Each row below holds a small network's activations on one input, seen along a few directions.
Each table varies a few parts of the input and shows all the possible inputs, shuffled.
Descriptions start from the smaller parts, as in this example, which fits no table here: one of 3 separate values, together with either a single point or one of 9 places around a ring or (one of 4 places along a line, together with one of 5 places around a ring).
Shared parts are said once, and a part with two or three values counts as separate values.

Other details of the inputs shift rows strongly along three fixed directions, in all tables alike. That doesn't count.

Rows:
R1: [  5  -2   4 -20  -2   0 -13  14   6  -1  10   7]
R2: [-17  35   4   8  28   4  33 -35  -8  14 -17  15]
R3: [  6 -23  -3  10 -17  -3   7   4  -3  -9 -26 -15]
R4: [ -1 -11   5  -8   5  10 -18  11   0   2  12   9]
R5: [  2 -11   0   0   5  10 -14  17  -6   1  18   8]
R6: [  3 -15   3  20 -21 -14   3   6   9 -17 -19 -16]
R7: [ -4  13 -19   9 -19  -3  -6 -35  -9  14 -19 -26]
R8: [  2 -11   3 -12   2   1 -14  11  12   6  14   8]
R9: [-15  26 -15 -24  -4  -3 -17 -20   0  26  20  -4]
R10: [  9   9  21  11  24  -8  41  -3   5 -21 -13  24]
R11: [  0  -6   7  -4   6  -3 -14  13   8   2  21   2]
R12: [  1  -7   9 -12  10  -3 -19  12   3   4  10   3]
R13: [  9 -12  25  18 -18  -9   6   6   0   1 -13 -16]
R14: [  8   0 -11  -3   8   1 -15  17  17 -10  10  -9]
R15: [  9 -22   0   7 -15 -13   6   3   5  -8 -26 -17]
R16: [ 18 -19   4  13 -16  -8  -2  -1  10 -13 -27 -13]
R17: [ -1  14 -25  17 -19  -3  -2 -31 -16  14 -13 -27]
R18: [ -6  -3 -11 -10   4  -1 -19  16  15 -12   2  -1]
R19: [-17  23 -16 -11   1  -5 -14 -18   1  30  29  -9]
R20: [ 12 -12  24   5 -18 -10   1  -1  -5  -2 -19 -11]
R21: [ 14 -17  20   6 -22  -1   4   1 -13  -8 -20  -4]
R22: [  3  -2  12  12  18   5  39  -9   9 -13 -18  37]
R23: [  2  -1   9 -14   4  11 -14  17  -5  -1   7   2]
R24: [ 10 -23  15  21 -16  -4   3   4 -18  -2 -14  -6]
R25: [-14  29 -23 -15  -4   5 -12 -13 -19  23  24  -5]
R26: [-14  31 -15 -19  -3  -7 -12 -15  -4  23  26 -11]
R27: [  3  -7   2 -14  -2   2 -13  11  14   4  13  10]
R28: [  9 -18  21  17 -15 -16   2   1  -4   0 -11 -12]
R29: [  3   3  11 -10   5  -1 -11  19   3  -2  16  -5]
R30: [  6   0   9 -20   3   0 -15  14   2  -3   9   3]
R31: [  0 -10  -7 -14   7   5 -15  12  15 -15   6  -6]
R32: [  2  -6  13  15  23   5  39  -8   7 -12 -18  36]
R33: [  2  -1   3 -10  -4  -1  -8  16  12  -1  20   4]
R34: [ -8  16   7   5 -18 -11  -3 -30 -11  29 -14 -24]
R35: [  3  -4   2 -17  -3  10 -11  15  -1  -3   9   9]
R36: [-13   7 -16   5 -20  -2  -1 -38 -12   9 -15 -29]
R37: [  4   0   3  -7   4  11 -11  22 -12  -2  14   1]
R38: [-17  33 -15  10  29  -8  37 -41   7  -6  -8   2]
R39: [-16  32 -20   9  30 -15  42 -32   5   2 -12   2]
R40: [ -2   3  -6  25  24   3  37   2   4 -31 -23  25]
R41: [  9 -19  13   8 -29   0   6  -2  -3  -3 -17   1]
R42: [  0  20   0  -9  46  15  23  14  -3 -17  13  38]
R43: [ -8  -5 -13  -7   3   9 -18  17   8 -13   1   1]
R44: [ 12 -21   7  19 -28   1   9   1  -8  -1  -9   0]
R45: [ -1 -10   7 -10   8   8 -18  14  -4   2   8   6]
R46: [  2 -12  -5  -1   1  11  -9  18  -2   3  19  10]
R47: [  1  -9 -22  -5   7   8  -6  24  -2  -7   8  -5]
R48: [-17  21 -11 -17   6  -5 -23 -23  -3  30  20  -6]
R49: [ -7  12  -4   9 -28 -16   5 -33  -4  25   0 -18]
R50: [  0 -11 -15  -3   6  15 -10  18   1 -17  11  -4]
R51: [-5 20  3 -1 51 20 22 17  3 -9 11 36]
R52: [ 12 -19   8  17 -29   0  10   3 -10  -5 -11   0]
Each input here is: one of 4 places along a line, together with either one of 4 separate values or one of 9 places around a ring.
Question: The inputs of R12 and R24 match in every part but the place on the line of 4. If R27 is changed in the same way as R12 into R24, which row does it become?
Answer: R44
Question: The inputs of R6 and R43 match in every part but the place on the line of 4. If R29 is changed in the same way as R6 into R43, which row does it become?
Answer: R23
Question: Which other rows does R18 become when the choice among 4 separate values takes its other values? List them by row number.
Answer: R15, R16, R31
Question: Start at R10 and move only the place on the ring of 9, one step at a time. The first step leads to R26. Which rows follow, in order?
Answer: R33, R49, R19, R11, R28, R13, R29
Question: Start at R21 and move only the place on the ring of 9, one step at a time. The first step leads to R23. Which rows follow, in order?
Answer: R2, R45, R4, R32, R22, R41, R35
